Here are a small network's activations along a few directions, averaged over the inputs that share one value of a field.
Values that are neighbours, or in one group, have similar rows; names and order tell nothing.
(in the rows, 500 means zero)
Strong random noise was added to every row along 2 fixed directions; ignore it. To show where, here is one row again and again, with new noise each time:
[238 574 502 768 313 350 413 324 630 336 787 283 601 573 492]
[488 453 601 532 303 415 448 460 653 433 761 306 494 474 296]
[633 481 572 470 444 449 533 540 591 489 597 390 523 562 336]
[758 446 599 372 477 480 567 608 583 538 545 420 494 551 278]


Field RALI:
dov: [465 642 401 494 629 576 533 388 349 583 653 360 679 585 530]
zozil: [338 362 542 391 481 616 433 627 549 512 397 606 474 357 616]
ralu: [417 585 532 779 501 416 478 489 457 447 741 478 464 392 524]
fon: [275 676 358 702 492 599 483 548 382 508 405 573 479 401 720]
kopu: [204 523 393 660 534 446 481 370 432 424 335 667 568 563 878]
zuf: [490 653 276 485 794 471 619 398 372 464  56 669 709 947 831]
zat: [522 471 443 611 463 585 427 611 492 523 692 478 481 356 367]
moni: [354 400 660 556 290 515 385 480 555 469 633 474 342 313 552]
luzir: [576 535 545 625 507 423 554 461 458 420 537 460 681 633 483]
dedal: [586 546 524 439 591 617 563 680 431 606 314 619 341 423 583]
zusos: [475 606 266 438 688 381 549 325 477 478 235 628 504 720 686]
muro: [463 371 523 339 485 477 416 300 539 490 422 504 453 401 356]
The values of RALI form 3 separate groups.
Which other values are in the same group as kopu? Give them in the order they are listed.
> zozil, fon, moni, dedal
Which other values are in the same group as zat? Give them in the order they are listed.
> dov, ralu, luzir

Field SOTIL:
zuge: [535 464 512 388 565 476 386 384 479 553 490 628 407 510 428]
lotu: [695 452 582 359 496 464 579 545 542 550 612 388 524 486 308]
marat: [843 415 533 371 612 667 589 764 400 607 391 663 377 418 484]
satu: [445 551 606 563 443 485 488 556 577 508 676 363 439 446 377]
kuru: [529 441 596 443 442 545 451 627 567 558 575 523 317 302 385]
fam: [564 345 553 195 348 684 380 543 609 592 465 494 301 320 346]
gopa: [125 491 518 764 194 444 317 351 523 351 789 409 364 268 521]
duz: [675 465 580 264 644 586 585 426 368 620 295 519 504 554 569]
nop: [520 615 439 645 625 445 634 504 380 461 383 486 743 723 617]
zafo: [625 315 598 317 409 454 496 547 614 470 362 587 382 445 420]
zim: [397 584 448 634 401 419 456 434 597 423 670 387 610 528 493]
zadeg: [470 411 416 466 440 452 540 549 572 474 620 418 618 472 335]
The values of SOTIL form 3 separate groups.
Which other values are in the same group as zafo? Give them in the order they are listed.
> zuge, fam, duz
Which other values are in the same group as nop? Give them in the order they are listed.
> lotu, satu, zim, zadeg
